Each row below holds a small network's activations on one input, seen along a few directions.
In each table, some parts of the input vary, and every possible input appears once, in random order.
Descriptions start from the smaller parts, as in this example, which fits no table here: one of 6 places along a line, together with either a single point or (one of 2 separate values, together with one of 5 places around a ring) or one of 11 places along a line.
Shared parts are said once, and a part with two or three values counts as separate values.

Other details of the inputs shift rows strongly along three fixed directions, in all tables alike. That doesn't count.

A family of inputs:
row 1: [  1   6 -12   0   1   3  -5   8  -8  14  -7   7 -12]
row 2: [-10  -6   6  10  -6   0   2  11 -27   3  -1  -6  -4]
row 3: [ -7  -3   4  -7  -3  -1  11  14 -14  -8  -3 -13 -12]
row 4: [ -5  10  -6   2   0   1  -3  11 -13  16  -2   4  -4]
row 5: [ 37  10 -13  -5   0 -11  37 -41  31  29  33  32 -13]
row 6: [ -4   8  13 -12   4   1   2   7 -12   0  -1  -5 -10]
row 7: [-11  -7   9   7  -3   0  -1   9 -24   8  -5  -8  -3]
row 8: [ -4   3   3  -7  -3   1   9  15 -15  -7   2  -6 -13]
row 9: [ 20 -25  -3  21 -13 -16  47 -41   0  26  32  12  -4]
row 10: [ -4   2  -8   6  -4   2  -1  12 -18   6  -1   3  -9]
row 11: [ 21 -26   3  16  -8 -16  46 -50   3  37  27  11  -6]
row 12: [ -5   0  10 -11   2  -1   7   9 -12  -2  -3 -10 -11]
row 13: [ -6  10   2  -5  -3   0   8  15 -13  -2   6  -4  -8]
row 14: [ -7   8   7  -9  -1  -1  10  13 -13   2   2  -7  -8]
row 15: [ 10 -32 -13  27  -9 -10  11 -38  45 -13  11   0  42]
row 16: [  7 -40  14  28 -17 -21  57 -42 -11  23  31  -7   6]
row 17: [ -3  -5   7  -1   4   4 -10  -1 -16  12 -10  -1 -11]
row 18: [ -2   6  15  -9   3   1   0   4 -14  -3   1  -3 -12]
row 19: [-30 -33  16  11  -8  -1  -9  16   8 -59 -16 -44  41]
row 20: [ -1   6   5  -2   6   5 -15  -1 -12  16  -6   7  -8]
row 21: [ 22 -10 -25  22  -4  -7   1 -39  60  -5  15  21  40]
row 22: [ -8   1  15  -8   0  -1   8   9 -17  -3   0 -11  -7]
row 23: [ -6  -3  -7   4  -4   0   1  11 -18   8  -5  -3 -10]
row 24: [  0  24 -26  -6   5   8 -31  17  45 -32  -9   7  28]
row 25: [ -8   3  10  -4  -4   0  10  14 -19  -6   4  -9  -8]
row 26: [  2   6   6 -15   6   2  -1   2  -6  -2  -5   0 -19]
row 27: [ -5 -13  10   5  -1   5  -8   2 -25   0  -6  -4 -11]
row 28: [ 37  18 -12 -14   7 -10  30 -43  36  38  27  33 -14]
row 29: [  2   8   3 -15   5   3   0   7  -6  -2  -5   0 -18]
row 30: [ -3   3   1   5  -1   3  -6   9 -18  10  -2   4  -6]
row 31: [ -1   1   7   2   1   4  -9   3 -18  10  -3   4  -8]
row 32: [ 35  12  -7  -3   0 -13  38 -43  31  31  36  30  -6]
row 33: [ 33  66 -54 -19  26  20 -67  -1  78  14 -16  61  15]
row 34: [-19 -21   3   5  -4   2 -15  15  18 -53 -15 -29  33]
row 35: [ 15  36 -36  -9  18  16 -56   3  55  -2 -22  32  19]
row 36: [ -6   6  -4   6  -3   1  -3  12 -18   9   1   3  -5]
row 37: [-21 -21  19   7  -2   1 -16   3  13 -49 -11 -30  39]
row 38: [ 14 -26   0  15  -5 -11  14 -43  52 -31  18  -2  41]
row 39: [  1   0  -2   3   0   5  -8   6 -16   8  -5   6 -12]
row 40: [ -3   1  13 -13   5   0   2   3 -12  -1  -4  -7 -15]
row 41: [ -5   8   2 -12   1   0   8  13  -7   1  -2  -6 -12]
row 42: [ -1   5   2   3   0   4  -9   6 -16  11  -3   6  -7]
row 43: [ -5   2  -4   2   0   2  -3   9 -13  14  -7   0  -8]
row 44: [  0   7   4  -2   5   4 -11   2 -12  17  -5   6  -7]
row 45: [ -3  -2  10   3   2   4 -12   1 -20   7  -4   2  -8]
row 46: [ -3  -3   5   0   3   4  -8   2 -16  12 -10  -1 -10]
row 47: [  0  14   4  -9   2   2   2  12  -6   1   3   2 -10]
row 48: [ -4  -5   9  -9  -1   0   9   9 -16  -8  -3 -12 -16]
row 49: [ -9  -1  -4   3  -2   0   0  11 -17  12  -5  -5  -7]
row 50: [ -1  16   3 -13   3   1   3  11  -4   5   1   1  -9]
row 51: [ 10  23 -27  -5  15  13 -50  -2  46  -6 -21  23  19]
row 52: [ -4   0  -2   1   1   3  -5   8 -14  15  -8   0  -9]
row 53: [ -1   9  12  -9   2   1   1   7 -12  -2   2  -2 -12]
row 54: [ -2  23  -4 -13   2   1   3  13  -2   9   2   5  -9]
row 55: [ -9  -7   1   2   1   5 -23   8  25 -46 -12 -14  30]
row 56: [ -6 -56  13  30 -19 -16  30 -30  30 -52  18 -31  52]
row 57: [ -8  -3   2  -6  -5  -2  12  15 -15  -8  -1 -13 -12]
row 58: [-22  -9  -2   3  -3   1 -17  19  22 -46 -15 -27  37]
row 59: [ -8  -3   8   4   0   2  -5   6 -21  11  -6  -4  -4]
row 60: [  0  -2  -3   1   1   5  -8   5 -14  10  -9   2 -13]
Each input here is: one of 2 separate values, together with one of 5 places around a ring, together with one of 6 places along a line.
Q: The inputs of row 26 and row 51 match in every part but the choice among 2 separate values. If row 55 is changed in the same way as row 26 into row 51, which row does it become?
A: row 33
Q: The inputs of row 56 and row 21 match in every part but the choice among 2 separate values. If row 50 is changed in the same way as row 56 into row 21, which row does it become?
A: row 7
Q: Which other rows does row 2 become when the choice among 2 separate values takes its other values? List them by row number.
A: row 25
Q: Which other rows does row 26 become when the place on the ring of 5 takes its other values? List them by row number.
A: row 18, row 37, row 38, row 40
Q: Which other rows does row 28 become when the choice among 2 separate values takes its other values? List them by row number.
A: row 46

A family of inputs:
row 61: [  8   7   2 -11   6   4  -1   0 -15  15  -1   9 -26]
row 62: [ -3  -1  -9  11   0   2 -17  -2  16  -1  -4   4  25]
row 63: [  7  10 -12  -1   3   3  -4   3 -14  25  -1  16 -23]
row 64: [  2  18  -3 -12   4   1   5   5  -7  22   4   8 -18]
row 65: [ -7 -15   6   5  -1   1  -2   0  -3 -18  -7 -13   5]
row 66: [  3   8  -8  -2   2   3  -4   4 -18  28  -6  10 -20]
row 67: [ -9  -5  11   2  -5  -4  12  10 -19  -6   3 -14  -2]
row 68: [ -7 -12  11   1   1   0   6   1 -16  -1  -7 -12  -7]
row 69: [ -4  -3   7  -2  -3  -1   6   6 -15  -6   1  -5 -10]
row 70: [  9   8 -18  10   1   5 -20  -4  27  -4  -1  17  18]
row 71: [  7  15 -21  -6   6   4 -18   1  32 -10  -6  10  11]
row 72: [ 14  18 -12  -5   6   6 -23  -8  35  -7  -2  18  11]
row 73: [ -5 -12  -1   3  -3  -2   4   7   0 -15  -2 -11   5]
row 74: [-12 -15   7  17  -7   0  -5   4 -12 -10  -2 -10  17]
row 75: [  6  15   4 -13   6   3  -1  -2  -9  24   2  13 -19]
row 76: [  8  13  -4 -10  -1   2  11   8 -10  14   6  11 -22]
row 77: [-10 -20   6   5  -3  -2   2   2  -5 -19  -3 -16   5]
row 78: [  2   8 -13  -3   5   2 -17  -1  29  -8  -9   5  16]
row 79: [ 35 -39   5  20 -11 -26  63 -79  31  29  43  12  11]
row 80: [ -7 -10   1   3  -4  -3   3   7   1 -10  -7 -12   7]
row 81: [ -8   0   1   2  -2   0   0   8   4  -9  -2 -10  11]
row 82: [-12 -10  14   2  -4  -3   8   5 -18  -1   1 -14  -4]
row 83: [ -9 -10  19   3  -3  -2   8   4 -22  -7   0 -14  -3]
row 84: [  4  12  -6 -11   3   0   6   4 -10  19  -2   6 -20]
row 85: [-11  -7  13   1  -5  -4  11   9 -22  -7   4 -16  -3]
row 86: [  0  10  -5  -1   3   0 -13   0  22 -12  -1   5  19]
row 87: [  8  16  -1 -11   4   5   2   4 -13  15   2  13 -24]
row 88: [ -5  -7  12   2   0   1  -7  -1  -1 -14  -1  -8  12]
row 89: [-12 -13  12   5  -1   0  -1   1  -4 -14  -4 -16  14]
row 90: [  8  19 -19  -6   4   5 -14   2  32 -10  -1  15  13]
Q: The inputs of row 89 and row 65 match in every part but one. If row 62 is changed in the same way as row 89 into row 65, which row does it become?
A: row 63
Q: Describe the family of inputs behind these rows.
A: one of 5 places around a ring, together with either a single point or one of 5 places along a line
Q: A walk changes only the place on the ring of 5. It starts at row 73 and steps to row 76. List the rest of the walk in order.
A: row 67, row 81, row 80
